Each row below holds a small network's activations on one input, seen along a few directions.
Each table varies a few parts of the input and shows all the possible inputs, shuffled.
A made-up example of a description, with smaller parts first: one of 4 places along a line, together with either a single point or one of 9 places along a line or (one of 3 separate values, together with one of 8 places around a ring).
Shared parts are said once, and a part with two or three values counts as separate values.

Table:
R1: 5; -20; -6; -44; 17; -54; 17; -17; -11; -5; -20
R2: 12; 9; -12; -37; 10; -9; -2; -9; 15; 14; -66
R3: -5; -2; 21; -54; 0; -15; -25; -38; 1; -15; -23
R4: -4; -7; -15; 62; 59; 84; -13; 38; -20; 9; 1
R5: 6; -14; 11; 66; 66; 62; 4; 25; 11; -5; 46
R6: -10; -60; -21; -82; -12; -56; 4; 16; 30; 1; -16
R7: 4; 9; -14; 40; -50; -13; 27; 8; -48; 12; 47
R8: -2; 18; -5; 16; 7; -45; 25; -13; -41; -17; 4
R9: -13; 37; 21; 9; -11; -5; -17; -34; -29; -27; 0
R10: 23; 3; 21; -31; 19; -37; 13; -23; 44; 3; -21
R11: 20; 32; 10; 54; -50; 5; 24; 1; 6; 17; 47
R12: 7; -36; 5; -69; -9; -38; -1; 10; 84; 8; -17
R13: 3; 49; -11; 26; 1; 0; 5; -7; -17; 2; -39
R14: -7; 26; 12; 34; -68; 25; -15; -13; -36; 0; 42
R15: -20; -41; 5; -92; -29; -18; -39; -5; 42; -10; -18
R16: -14; -36; -12; 51; 66; 41; 11; 32; -46; -8; 46
R17: 8; 40; -20; 51; -55; 28; 5; 12; -24; 30; 4
R18: 16; 42; 21; 30; 8; -27; 22; -19; 15; -9; 5
R19: -26; -19; 15; 49; 49; 83; -31; 10; -32; -19; 40
R20: -3; -30; -27; -77; -18; -12; -14; 24; 57; 18; -62
Changing only one part turns R16 into R19. The same change can be made to R1. Which row results? -> R3
What do these inputs look like to the network? -> one of 4 separate values, together with either a single point or one of 4 places along a line
Which other rows agree with R17 in the choice among 4 separate values? List them by row number. -> R2, R4, R13, R20

Table:
R21: 7; 53; -8; 52; -15; 11; 25; -1; -37; -11; 4
R22: 9; 46; 20; 16; -22; -11; 13; -22; 4; -23; 10
R23: -7; -27; -18; -59; -39; 8; -45; 22; 32; 8; -27
R24: 28; 13; 2; -52; -33; -42; 3; -18; 22; 19; -47
R25: -24; -23; 4; -68; -2; 5; -25; -2; 15; 4; -43
R26: 0; -11; -22; 55; -33; 64; 10; 40; -2; 29; 38
R27: 6; -28; -5; -41; 76; -4; -3; 24; 54; 7; -51
R28: 30; 33; 28; 15; -23; -13; 6; -29; -7; 8; 15
R29: 0; -29; -10; -58; 51; 0; -14; -17; 27; -9; -56
R30: -6; -44; -3; -25; 60; -13; 5; -15; -13; -27; 5
R31: 6; -1; -5; 59; 84; 44; 8; 34; -10; 0; -1
R32: 2; 47; 11; 18; -7; -13; 2; -32; 1; 1; 14
R33: -29; -39; 10; -34; 7; -9; -5; 2; -25; -13; 20
R34: -9; -9; 6; 5; -30; 36; -42; 12; 7; -6; 35
R35: 0; -20; 4; 23; -38; 46; -2; 22; 37; 21; 46
R36: 3; 27; -13; -49; -18; -43; -1; -22; 29; 13; -45
R37: -7; -53; -18; -12; -37; 5; 15; 33; 24; 20; 47
R38: 4; 12; 1; -17; -23; -52; 30; -12; -9; -25; 11
R39: 23; -3; 8; -19; -25; -56; 24; -17; -21; 5; 15
R40: 26; 40; 0; 52; -16; 10; 18; -8; -48; 20; 8
R41: -4; 12; -8; -15; -9; -55; 19; -21; -13; -2; 15
R42: 0; 54; -16; 53; -1; 10; 14; -10; -39; 14; 7
R43: -10; -1; -22; 41; -24; 55; -28; 31; -33; 4; 28
R44: -15; -43; -15; -27; -30; -6; -26; 23; -6; -7; 37
R45: -1; -1; -9; 46; 61; 49; -2; -5; -39; -14; -3
R46: 10; 27; -4; -49; -32; -38; 9; -11; 32; -11; -51
R47: -2; 35; -3; 67; -13; 0; 12; -3; -40; 7; -5
R48: -24; -4; 32; 1; 7; 34; -24; -10; -11; -12; 18
R49: 0; 29; 25; 32; -20; -21; 1; -24; 1; -5; 1
R50: -5; -6; 6; 0; -20; -63; 18; -13; -14; -8; 3
R51: 0; -42; 0; -8; 84; -15; 16; 27; 15; -11; 7
R52: 2; 9; 1; -32; -29; -49; -3; -14; 28; 6; -58
R53: -24; 5; 5; 36; 10; 53; -12; 10; -50; -1; 12
R54: 1; -9; 17; 12; 60; 29; -14; -25; 0; -25; 2
R55: 7; -9; 20; 27; 85; 25; -2; 17; 29; -9; 4
R56: 1; -38; -22; -44; -46; 17; -3; 32; 60; 35; -15
Changing only one part turns R31 into R55. The same change can be made to R21. Which row results? -> R22
What do these inputs look like to the network? -> one of 4 places along a line, together with either one of 4 separate values or one of 5 places along a line
Which other rows does R26 become when the place on the line of 4 takes its other values? List them by row number. -> R35, R37, R56
Which other rows does R50 become when the choice among 4 separate values takes its other values? List them by row number. -> R38, R39, R41
Which other rows agree with R24 in the place on the line of 4? List them by row number. -> R23, R25, R27, R29, R36, R46, R52, R56
